A small network was trained on made-up records. Each row is its average activation on records with the value named, seen along a few directions.
Values that are neighbours, or in one group, have similar rows; names and order tell nothing.
In the rows, zero is written as 128.

Other fields vary at random and push rows far along two fixed directions, the same in every table; ignore that.

Values of B:
b18: [ 64 133 138 139 163 118 171 136 137  95]
b1: [127 125 142 138 134 129 156 144 141 110]
b5: [ 99 122 127 144 156 125 109 135 108 121]
b30: [104 124 104 129 135 103  58 106 121 122]
b24: [102 121 113 124 132 110 114 128 130 120]
b19: [166 124 130 116 114 120 109 114 111 127]
b11: [183 128 125 108  93 134 127 139 134 131]
b25: [ 93 114 137 128 154 126 194 135 157 114]
b7: [164 138 115 122 112 141 145 122 135 146]
b10: [143 119 114 100 108 126 128 128 141 133]
b4: [145 124 134 109 112 131 133 133 128 146]
b29: [113 132 132 151 122 127 143 114 128 131]
b17: [ 84 132 140 167 143 126 147 108 131 116]
b26: [117 130 143 131 144 120 152 131 134 138]
b13: [133 123 150 137 141 131 175 149 149 115]
b16: [122 130 129 147 120 132 177 129 136 131]
b23: [137 129 139 120 115 136  98 130 128 141]
b15: [127 132 131 145 128 110 100 128 117 113]
b21: [185 122 122  87  94 164 159 140 132 143]
b2: [ 93 132 150 142 140 124 153 145 135 123]
b8: [ 92 150 111 171 159 106  83 107 114 124]
b20: [128 129 135 122 119 124 124 136 129 145]
b6: [100 147 117 164 141 119 111 113 119 126]
b14: [147 144 114 111 118 114  28 100 106 154]
b27: [124 121 124 131 144 134 103 132 110 127]
b3: [167 123 127 121 115 135  96 128 135 132]
b28: [159 130 128  87 109 145 181 138 154 128]
b22: [124 119 122 128 132 135 117 134 103 123]
b12: [163 115 128 101 113 156 138 133 127 141]
b9: [134 128 119 118 131 138 112 125 113 123]
B is arranged as 5 separate groups.
List the group mates of b22, in the order listed. -> b5, b21, b27, b12, b9
List the group mates of b1, in the order listed. -> b19, b11, b13, b15, b3
List the group mates of b30, in the order listed. -> b18, b24, b25, b10, b28
List the group mates of b7, in the order listed. -> b29, b17, b16, b8, b6

Values of V:
v7: [ 26 143 163 226 191  82 106 123 124 100]
v4: [114 120 114  88 118 121 107 123 121 127]
v2: [124 129 109 157 105 146  89 111 113 152]
v9: [176 124 101  85 101 149 162 111 155 142]
v6: [129 115 139  90 151 155 157 138 138 137]
v12: [133 119 114  92 111 108  45 124 125 120]
v13: [169 120 152 120 115 149 231 152 160 108]
v8: [166 156 124 111  87 125  95 111 150 156]
v3: [ 96 139 136 148 138 122 212 125 139 144]
v14: [151 130  94 129 113 103  70 110 134 123]
v5: [188 131 140 122  99 135 101 102  97 155]
v1: [ 67 132 124 167 163 142 167 129 117 101]
v10: [145 118 146  98 132 150 177 176 124 131]
v11: [123 136 136 153 157 133 165 148 115 110]
v15: [112 107 128 132 141 100  37 136 108 114]
Each value of V is a pair of two hidden parts, and every pair occurs once (5 first parts, 3 second parts).
Changing only the second part turns v12 into v14. v15 has the same second part as v12; what does that change turn v15 into? -> v13
Changing only the second part turns v5 into v11. v2 has the same second part as v5; what does that change turn v2 into? -> v1

Values of T:
t5: [151 126 114 115 128 111  36 120 110 113]
t1: [170 107 142  97 117 160 167 150 131 117]
t4: [ 88 146 119 168 159 126 140 118 110 115]
t13: [208 124 122  79  72 143 136 120 156 162]
t3: [ 74 133 134 200 164  93 118 121 122 102]
t10: [ 85 141 119 158 153 122 146 106 130 118]
t17: [163 125 137 116  94 143 242 128 167 126]
t14: [116 140 142 159 126 108  91 126 124 126]
t9: [124 126 110 117 123 127  62 119  91 143]
t19: [160 131 123  87  97 114 105 130 142 144]
t18: [139 115 104 107 123 136  65 124 107 125]
t20: [118 124 151 136 144 129 129 142 111 125]
t7: [131 139 107 109 104 129  74  99 118 155]
t8: [114 118 130 112 134 128 158 132 143 138]
t11: [156 137 129 145 127 137 161 131 122 135]
t12: [102 124 154 146 151 115 157 148 142 116]
t15: [150 135 138 133 111 145 110 133 121 145]
t16: [128 125 131 106 132 127 161 145 157 109]
t2: [ 70 112 122 132 158 126 175 148 140 100]
t6: [113 133 132 137 142 140 126 118 117 144]
Each value of T is a pair of two hidden parts, and every pair occurs once (5 first parts, 4 second parts).
Changing only the second part turns t4 into t9. t11 has the same second part as t4; what does that change turn t11 into? -> t20
Changing only the second part turns t17 into t13. t10 has the same second part as t17; what does that change turn t10 into? -> t7
Changing only the second part turns t5 into t14. t1 has the same second part as t5; what does that change turn t1 into? -> t15
